Look-ups in named tables: a row name and a column name give one cell, copied from the table.

mizoke =
         vosanir  darav  kon  nas  ribefig  penufu  sogida  duz
sur          -17     33    8   11       23     -16       7  -39
pere         -14     -7    6  -79      -14      15      21   -2
zugilas      -37     -2  -10  -19      -42      16      19   -6
lol          -18     68   24  -10      -38      -8     -35  -28
bagalo         6    -31   14   20      -16       4     -38   20
vigite        36     46   62    9      -44      12      16  -32
mekuve        14     17  -47  -48       -5      33      10  -57
kulu          -6    -15  -48   -8      -36      13      27  -28

darav of lol is 68
darav of sur is 33
sogida of pere is 21
penufu of kulu is 13
vosanir of lol is -18
kon of pere is 6
nas of sur is 11
darav of kulu is -15
sogida of zugilas is 19
duz of pere is -2
duz of lol is -28
ribefig of zugilas is -42
nas of lol is -10
sogida of mekuve is 10
sogida of sur is 7
kon of vigite is 62
vosanir of zugilas is -37
penufu of bagalo is 4
ribefig of pere is -14
vosanir of mekuve is 14
Row with the largest vosanir: vigite

Table tozoma
	dalok	vipuv	demesu	mus	lepuza	kuvek	fak
zun	33486	94141	49487	33652	84974	44645	69318
gubinu	42631	50018	50975	87261	71948	54481	37632
dekevu	34423	96060	53365	23441	86488	45729	67749
siruz	89383	26209	66055	80099	27511	76529	55174
votelat	63011	63044	55288	50244	55086	62297	63590

What is the lepuza of zun in tozoma? 84974
What is the demesu of votelat in tozoma? 55288
What is the kuvek of votelat in tozoma? 62297
What is the dalok of votelat in tozoma? 63011
What is the lepuza of votelat in tozoma? 55086
What is the mus of votelat in tozoma? 50244
What is the fak of siruz in tozoma? 55174
What is the mus of gubinu in tozoma? 87261
What is the dalok of siruz in tozoma? 89383
What is the lepuza of siruz in tozoma? 27511
What is the fak of zun in tozoma? 69318
What is the lepuza of gubinu in tozoma? 71948
What is the lepuza of dekevu in tozoma? 86488

Table doz
	devu	sirer	karo	mol	zesot	ladiva	nug	pep	movaka
pof	105	118	174	40	132	205	140	44	75
gekop	217	208	175	125	49	118	195	130	50
fur	196	175	176	187	108	76	202	67	125
kinag	167	147	177	90	121	152	168	157	127
sono	209	192	177	171	24	190	145	31	212
raf	192	172	181	189	134	72	57	108	171
vuf	56	123	176	85	146	170	117	76	107
vefiz	98	119	176	198	78	78	198	113	53
goluzis	122	124	171	81	147	171	104	75	137
tasi	183	159	175	205	158	88	42	35	70

zesot of gekop = 49
sirer of tasi = 159
devu of vuf = 56
nug of fur = 202
ladiva of pof = 205
karo of tasi = 175
karo of sono = 177
mol of gekop = 125
sirer of gekop = 208
sirer of pof = 118
mol of pof = 40

duneso:
fields: sim, kofile, ton
fono: [707, 671, 262]
zon: [505, 204, 220]
kunida: [802, 657, 159]
divu: [350, 738, 713]
zipat: [334, 537, 615]
zuf: [490, 453, 707]
lozite: [271, 617, 500]
lalak: [515, 263, 551]
baguk: [303, 762, 497]
tulova: [418, 427, 683]
gol: [501, 460, 928]

ton of zipat is 615
ton of lalak is 551
kofile of fono is 671
ton of gol is 928
kofile of kunida is 657
kofile of gol is 460
kofile of divu is 738
ton of fono is 262
ton of tulova is 683
sim of baguk is 303
sim of tulova is 418
ton of divu is 713
kofile of zon is 204
sim of lozite is 271
sim of zon is 505

lopapi:
,lat,lozapuz
dudubob,69507,52318
silero,55626,29155
gepora,44666,69775
pipu,80448,60917
kab,50080,46403
kibomu,78691,57272
zivulev,55189,60763
geko,43938,42581
vir,19454,56634

What is the lozapuz of kab in lopapi? 46403
What is the lat of geko in lopapi? 43938
What is the lat of kab in lopapi? 50080
What is the lat of dudubob in lopapi? 69507
What is the lozapuz of pipu in lopapi? 60917
What is the lozapuz of geko in lopapi? 42581
What is the lat of kibomu in lopapi? 78691
What is the lat of pipu in lopapi? 80448
What is the lat of silero in lopapi? 55626
What is the lozapuz of dudubob in lopapi? 52318
What is the lat of vir in lopapi? 19454
What is the lozapuz of gepora in lopapi? 69775
What is the lat of gepora in lopapi? 44666
What is the lozapuz of zivulev in lopapi? 60763
What is the lozapuz of kibomu in lopapi? 57272
What is the lozapuz of silero in lopapi? 29155
What is the lozapuz of vir in lopapi? 56634
What is the lat of zivulev in lopapi? 55189

pom:
|  | nefa | tafisir | rok | ziru |
|---|---|---|---|---|
| fesez | 4.0 | 4.0 | 4.0 | 4.1 |
| tinid | 3.9 | 5.0 | 4.3 | 4.0 |
| degi | 5.7 | 3.0 | 4.6 | 6.3 |
| disubos | 4.1 | 3.7 | 4.1 | 3.9 |
| mirib | 4.0 | 3.6 | 4.1 | 3.9 |
| mopudi | 4.1 | 4.0 | 4.0 | 4.1 |
| pedu | 6.0 | 4.2 | 2.1 | 5.3 |
| koli | 4.9 | 4.4 | 4.1 | 4.7 |
| larugo | 7.8 | 5.6 | 4.7 | 3.8 |
| lisumiz | 0.2 | 6.4 | 4.2 | 6.4 |
| baf | 5.2 | 4.4 | 4.2 | 5.0 |
| maf | 2.5 | 8.6 | 6.4 | 1.9 |
| naledo | 0.8 | 4.7 | 4.4 | 6.7 |
| nozomad | 4.8 | 4.5 | 4.5 | 5.2 |

maf, nefa -> 2.5
mirib, rok -> 4.1
degi, ziru -> 6.3
mopudi, ziru -> 4.1
koli, nefa -> 4.9
pedu, tafisir -> 4.2
baf, tafisir -> 4.4
mirib, ziru -> 3.9
mopudi, nefa -> 4.1
baf, ziru -> 5.0
Row with the largest ziru: naledo

